A small network was shown many inputs. Here are its activations along a few directions, one row for each input.
Each table varies a few parts of the input and shows all the possible inputs, shuffled.
A made-up example of a description, with smaller parts first: ring(8) and (point or (values(2) and line(4)) or line(9)).
Shared parts are said once, and a part with two or three values counts as separate values.

Other details of the inputs shift rows strongly along three fixed directions, in all tables alike. That doesn't count.

Table:
x1: -3; 7; 21; -7; -25; 7; 4; 0; 20; 15; 34; 19
x2: 24; 23; -32; -37; 2; 3; -42; 24; -33; -7; 11; 40
x3: -6; -31; 0; 28; 41; -11; 36; -9; 12; -3; -47; -33
x4: -26; 18; 19; 18; -16; -9; 0; 24; -14; -25; -17; -21
x5: 14; 30; -2; -29; -39; 9; -40; 6; -15; -2; 35; 21
x6: 17; -12; -18; -1; 14; 6; -7; -14; -10; 1; -14; -11
x7: 12; 45; 8; -34; -25; 14; -39; 11; 0; 4; 28; 38
x8: -15; 59; 18; -1; -67; -2; -46; 37; -34; -34; 7; -16
x9: -14; 4; 20; 12; -27; -10; 15; 16; 8; -2; 15; -11
x10: 17; -5; -41; -2; 32; 4; -19; 3; -34; -19; -45; -6
x11: -18; 28; 39; 12; -67; 8; -8; -24; 22; 22; 48; -15
x12: 9; 10; 17; -30; -32; 22; -4; -12; 34; 26; 55; 38
x13: -5; 11; 14; 21; -4; -2; -1; 16; -11; -7; -26; -33
x14: 16; 9; 10; -41; -19; 12; 2; -25; 52; 25; 44; 32
x15: 20; 9; -29; -37; 45; 5; -19; 5; -1; -3; -19; 43
x16: 28; 9; -4; -43; 12; 8; -10; -17; 33; 26; 28; 50
x17: -11; -16; 28; 12; -37; -4; 22; -21; 26; 10; 35; -21
x18: -33; 18; 21; 25; -33; -4; -4; 37; -27; -28; -9; -23
x19: 39; 8; -33; -33; 7; 18; -31; 2; -16; 10; 6; 23
x20: 6; 2; 28; -22; -50; 25; -4; -33; 37; 27; 67; 20
x21: 10; 3; -22; -10; 18; 4; -11; -16; -5; 10; 9; 14
x22: -2; 14; -4; -13; -19; 10; -24; 4; -17; -13; 11; 8
x23: -31; -17; 29; 34; -6; -14; 31; -6; 10; -14; -14; -38
x24: 6; -11; -22; 13; 41; -5; 2; 0; -19; -17; -57; -20
x25: -14; 4; 16; 11; -28; -8; 15; 16; 11; -5; 12; -12
x26: 12; -17; -24; 0; 16; 7; 2; -4; -10; -2; -16; -7
x27: 32; 31; -28; -42; 6; 19; -39; 0; -1; 5; -5; 30
x28: -36; -35; 42; 50; -22; -10; 48; -6; 15; 4; 15; -36
x29: -2; -25; -4; 15; 46; -12; 31; -35; 27; 21; -10; -6
x30: 19; -28; -4; -20; 12; 5; 18; -26; 31; 29; 34; 32
x31: -8; -9; -15; 6; 10; -5; 1; 18; -25; -21; -15; -3
x32: 10; -16; -16; -16; 58; 0; 8; -5; 10; 4; -25; 28
x33: -9; -38; -8; 25; 30; -21; 32; -6; 0; -12; -26; -24
x34: -5; 59; -2; -10; -17; -10; -51; 56; -49; -31; -18; 8
x35: 15; 35; -22; -39; 0; 15; -44; 29; -29; -9; 5; 46
x36: -37; -20; 29; 57; -25; -13; 32; -19; 6; 8; 6; -50
x37: 18; 0; -8; -24; 14; 3; -1; 2; 12; 16; 16; 39
x38: -19; 19; 44; 28; -71; 9; 2; 18; 1; 4; 23; -45
x39: 28; -2; 5; -43; -7; 7; 1; -40; 50; 30; 43; 34
x40: 13; 36; -25; -11; -3; 6; -43; 41; -49; -21; -28; 1
x41: -16; 2; -4; 20; 5; -5; -11; 32; -42; -25; -22; -6
x42: 16; -35; -27; -1; 29; 9; 18; -23; 11; 11; -15; -2
x43: -6; -10; -18; 6; 13; -10; 3; 19; -23; -21; -18; -5
x44: -4; -30; 28; 10; 5; -10; 37; -35; 47; 23; 17; -11
x45: 3; 18; 36; -26; -49; 23; -4; -22; 49; 30; 63; 26
x46: 15; 19; -30; -22; 7; 7; -26; 2; -16; 8; 17; 28
x47: -5; -6; -20; 15; 57; -28; 10; 30; -20; -27; -62; -9
x48: -19; -29; 10; 26; 35; -11; 28; -7; 1; -8; -32; -18
x49: 6; 38; -3; -19; -10; 7; -24; 0; 4; 12; 21; 21
x50: 28; 1; -29; -26; 20; 13; -9; -1; 2; 9; -10; 22
x51: -38; -17; 49; 46; -23; -8; 32; -7; 15; -3; 2; -41
x52: 9; -20; -38; 3; 78; -15; 20; -1; -1; 11; -31; 19
x53: -4; -16; 14; 7; 3; -12; 27; 2; 23; 14; 13; 2
x54: 9; -30; 0; 2; -2; 12; 19; -37; 25; 15; 8; -16
x55: -23; 25; 25; 25; -28; -12; -14; 26; -29; -24; -11; -22
x56: 21; -6; -3; -42; -8; 13; 11; -24; 49; 30; 47; 40
x57: 37; -23; -58; -37; 66; -6; -4; -2; -6; 1; -18; 46
x58: 3; -4; -22; 21; 54; -15; 1; 21; -28; -18; -69; -24
x59: -18; 0; 10; 17; -10; 0; -5; 11; -25; -19; -8; -15
x60: -22; 15; 15; 17; -19; -13; -3; 17; -16; -27; -17; -27
x61: 13; -1; -38; -1; 39; -1; -8; 19; -27; -15; -50; 0
x62: -21; 39; 12; 3; -66; 11; -39; 41; -45; -30; 17; -9
x63: 4; 1; -12; -3; 38; -19; 6; 14; -2; -9; -30; 8
x64: 34; -31; -22; -32; 43; 3; 8; -37; 25; 26; 14; 42
x65: 22; -2; -19; -26; 23; 7; -20; -10; -8; 2; 6; 36
x66: 3; -43; -10; 0; 35; -4; 33; -31; 22; 7; -4; 3
x67: -15; 27; 12; 21; -38; 5; -21; 16; -27; -25; -21; -39
x68: -19; 18; 47; -1; -70; 15; -3; -16; 27; 5; 47; -12
x69: -1; -11; 4; 26; 21; -7; 8; -1; -10; -6; -40; -38
x70: 10; -36; -27; 3; 66; -13; 35; -25; 23; 31; -14; 22
x71: -12; 53; -5; 6; -18; -4; -40; 29; -36; -12; -12; 3
x72: -5; 30; -9; -4; -33; -6; -33; 42; -47; -27; 4; 0
x73: -15; 11; -7; 19; -15; -2; -10; 10; -25; 0; 3; -9
x74: 5; -47; 18; 20; 0; 5; 42; -45; 38; 30; 15; -32
x75: -12; -28; 21; 39; 6; -8; 34; -23; 18; 4; -22; -50
x76: 19; -16; -4; -10; -15; 17; 5; -24; 20; 23; 26; -3
x77: -17; -28; -3; 25; 18; -16; 24; 1; -8; -20; -26; -28
x78: -9; 21; 15; 6; -10; -3; -18; 11; -18; -13; -4; 0
x79: -40; -37; 40; 47; -22; -4; 48; -7; 15; 1; 12; -40
x80: -4; -23; 4; -3; 11; -1; 30; -9; 29; 10; 10; 8
Each input here is: ring(5) and (values(2) or line(4) or ring(10)).
Changing only the ring(5) part turns x4 into x80. The same change can be made to x13. Which row results? -> x38
Changing only the ring(5) part turns x59 into x35. The same change can be made to x65. Which row results? -> x1
Change only the values(2) part in x71. List by row number the other rows that result. -> x49
Change only the ring(10) part in x55. List by row number the other rows that result. -> x8, x23, x39, x44, x48, x51, x60, x68, x78
Change only the line(4) part in x26. List by row number the other rows that result. -> x19, x42, x76
Change only the ring(5) part in x51. List by row number the other rows that result. -> x12, x20, x41, x45

Table:
x81: -13; -37; -21; 22; 40; -12; 10; 42; -56; -50; -65; -32
x82: 7; 68; 17; -13; -76; 25; -48; 2; -9; -14; 6; -44
x83: -8; 26; -2; 4; -51; 3; -21; 2; -9; 8; 31; 8
x84: 2; -12; 3; -7; -25; 27; 7; -32; 28; 36; 44; 22
x85: 0; 13; 7; -8; -12; 5; 6; -5; 18; 28; 40; 6
x86: 17; -35; 1; -27; -19; 2; 21; -26; 35; 10; 39; 7
x87: 27; -10; -53; -31; 40; 2; -6; -24; 8; 22; 8; 45
x88: -12; -43; 17; 12; 41; 2; 40; -55; 47; 34; 14; 3
x89: -11; -56; 9; 36; 0; 6; 35; -24; -2; 8; 11; -29
x90: -2; 4; 24; -11; -12; 8; 15; 13; 30; 11; 21; 6
x91: 9; -35; 26; -6; 21; 4; 49; -18; 63; 37; 19; 16
x92: -9; 6; 39; -12; -16; 10; 5; -17; 34; 6; 21; 18
x93: -27; -22; 39; 34; 14; -31; 43; -15; 36; -5; -14; -19
x94: -20; -9; 19; 14; -28; 9; 18; 13; 10; -6; -1; -9
x95: 2; -8; -41; 1; 36; 10; -9; 9; -28; -4; -23; 15
x96: -4; -26; 18; 9; -31; -1; 13; 6; -5; -11; 8; -16
x97: -12; 39; 28; -9; -44; 20; -38; -12; -4; 12; 40; 18
x98: -24; -33; 9; 26; 0; -17; 52; -4; 33; -5; -8; -24
x99: 11; -22; 4; -7; 19; -5; 36; -37; 54; 50; 41; 15
x100: 1; 48; -11; -29; 12; -14; -45; 30; -29; -37; -22; 27
x101: 19; -30; 4; -40; -25; 16; 18; -28; 38; 13; 53; 12
x102: 5; -31; -37; 18; 55; -8; 18; -9; -12; 9; -32; 15
x103: 3; -32; -30; -7; 52; 4; 24; 8; 5; -10; -37; 16
x104: -23; 28; -1; 12; -48; 8; -14; 15; -23; -9; 22; -15
x105: 31; 27; -27; -9; 21; -6; -34; -4; -19; -9; -58; -21
x106: 11; 43; -25; -5; 11; -13; -41; 38; -47; -4; -12; 21
x107: 27; 6; -8; -40; 45; -3; -10; -17; 19; 5; -8; 58
x108: -23; -4; 29; 39; 3; -23; 28; 36; -1; -10; -28; -25
x109: 15; 44; -10; -54; 6; 16; -52; 16; -11; -18; 2; 51
x110: -19; 27; 19; 11; -58; 3; -11; 33; -15; -21; 3; -6
x111: -29; 42; 23; 16; -38; -11; -27; 4; -21; -11; 17; -13
x112: -5; 12; -2; 8; -54; 4; -24; 8; -35; -15; 34; -19
x113: 34; 9; -45; -27; 2; 4; -46; 4; -43; -6; 13; 31
x114: 8; -18; -24; 4; 64; -3; 13; 4; -5; 17; -21; 13
x115: -9; -13; 24; 13; 12; -6; 16; -42; 28; 29; 18; 10
x116: 7; -19; -18; -7; 67; -19; 29; 19; 11; -3; -34; 10
x117: 36; 19; -23; -10; 27; 6; -31; -8; -16; -2; -58; -14
x118: -19; 22; 24; 43; -34; -11; -1; 3; -9; -22; -43; -87
x119: 21; 10; -30; -26; -6; -8; -40; 35; -49; -33; -15; 16
x120: 10; 2; -2; -17; -48; 32; -26; -10; -13; 5; 55; 4
x121: -26; 45; 29; 17; -44; -11; -33; 5; -24; -8; 17; -8
x122: -54; -14; 16; 58; -9; -23; 42; 40; -18; -43; -43; -62
x123: -31; -15; 24; 27; 13; -13; 30; -30; 20; 11; 9; -23
x124: 34; 14; -22; -12; 29; 19; -32; -8; -15; -3; -56; -14
x125: 29; 8; -39; -43; 18; -1; -16; 4; 6; 1; -4; 53
x126: -3; -2; 15; 13; 0; 6; 12; -2; 10; 28; 19; 3
x127: 41; -17; -43; -27; 24; 13; -23; -16; -24; 8; 13; 39
x128: 31; 7; 13; -26; -29; 41; -10; -49; 55; 32; 21; -17
x129: -40; 3; 30; 51; -5; -35; 29; 49; -10; -29; -33; -51
x130: 8; 7; -8; -18; -47; 21; -22; -9; -15; 1; 54; 0
x131: 5; -27; -22; 27; 78; -22; 25; 7; -14; 13; -45; 6
x132: -20; 4; 26; 28; -7; -27; 20; 32; 6; -7; -14; -21
x133: -6; -32; 17; 5; -26; 9; 15; 5; -4; -11; 8; -17
x134: -2; 17; -12; -20; 43; -13; -10; 15; -11; -29; -31; 18
What is each input in this table made of? -> ring(6) and (point or (values(2) and line(4)))
Changing only the ring(6) part turns x133 into x81. The same change can be made to x84. Which row results? -> x95
Which other rows agree with x125 in the ring(6) part? List them by row number. -> x83, x93, x105, x106, x113, x119, x121, x132
Start at x101 and move only the line(4) part, one step at a time. The first step leads to x122. Which rows follow, in order? -> x116, x134
Start at x111 and move only the line(4) part, one step at a time. The first step leads to x99. Which rows follow, in order? -> x87, x112
Change only the ring(6) part in x124. List by row number the other rows that result. -> x82, x105, x117, x118, x128
Change only the values(2) part in x110. List by row number the other rows that result. -> x102

Table:
x135: 14; -20; -7; 0; 19; 9; 16; -39; 28; 38; 15; 7
x136: 25; 14; -26; -32; 19; 8; -37; -5; -21; -14; -17; 21
x137: -2; -27; -6; 19; 34; 0; 16; -8; -4; -9; -40; -18
x138: 20; -3; -7; -16; -4; 17; 1; -13; 20; 23; 15; 7
x139: -7; -28; -6; 16; 25; -21; 26; 22; -9; -10; -17; 1
x140: -8; -6; 1; 8; 5; -11; -1; 13; -18; -7; 2; 13
x141: 0; -15; 15; 1; -8; 1; 12; -34; 24; 8; 9; -15
x142: -10; -4; 0; -10; -18; 1; 11; 3; 14; 0; 29; 15
x143: 31; 1; -12; -39; -3; 19; -13; -11; 18; 4; 10; 18
x144: -40; 4; 45; 36; -48; -6; 9; 20; -14; -9; 28; -24
x145: -39; 83; 56; 8; -53; -9; -38; 40; -8; -18; 7; 2
x146: -1; 35; -14; 13; -10; 0; -35; 17; -44; -10; -14; -11
x147: 9; 8; 0; 0; -20; 5; 0; -13; 14; 20; 21; -6
x148: 18; 17; -36; -37; 9; -3; -28; 26; -23; -12; 3; 48
x149: 10; -20; -27; 14; 47; -8; 14; 2; -8; 7; -35; -9
x150: 0; -25; 22; 6; -10; 12; 23; -36; 35; 11; 12; -17
x151: 22; 21; -25; -29; 7; 1; -35; 12; -25; -20; -20; 9
x152: -16; -26; 11; 35; 7; -6; 30; 11; -2; -17; -39; -44
x153: -21; 15; 11; 22; 60; -40; 26; 44; 2; -21; -67; -4
x154: 3; 12; -15; 2; 11; -7; -22; -2; -27; -15; -22; -9
x155: 24; -5; -8; -29; 4; 26; -8; -29; 20; 26; 18; 26
x156: 0; -26; -5; -8; 30; 2; 20; -18; 17; 15; 18; 27
x157: 7; -22; 13; -5; -10; 4; 21; -24; 34; 6; 8; -15
x158: -34; -16; 23; 35; -19; -15; 25; 5; -1; -9; 9; -17
x159: -7; -1; 8; 15; -17; 7; 5; 15; -8; -7; -16; -25
x160: -15; 8; 8; -6; -25; 5; -5; -2; 2; 0; 34; 17
x161: 17; 3; -3; -15; -14; 6; -3; -23; 23; 21; 25; 2
x162: 6; -4; -16; -23; 16; 3; 1; 12; 1; 2; 15; 31
x163: 2; 28; -10; -17; -14; 0; -33; 48; -40; -21; 7; 23
x164: 5; 8; 7; -2; -23; 19; -9; -17; 9; 20; 22; -1
x165: -17; 8; 26; 20; -47; -5; 5; -2; 4; -6; 12; -41
x166: 5; -18; -21; 17; 48; -13; 7; -16; -11; 3; -33; -11
What is each input in this table made of? -> values(2) and (point or ring(5) or ring(10))
Changing only the values(2) part turns x156 into x162. The same change can be made to x146. Which row results? -> x147
Start at x163 and move only the ring(5) part, one step at a time. The first step leads to x162. Which rows follow, in order? -> x142, x148, x139
Start at x160 and move only the ring(5) part, one step at a time. The first step leads to x158. Which rows follow, in order? -> x140, x144, x156
Change only the ring(10) part in x157. List by row number the other rows that result. -> x138, x143, x147, x149, x151, x152, x159, x161, x165
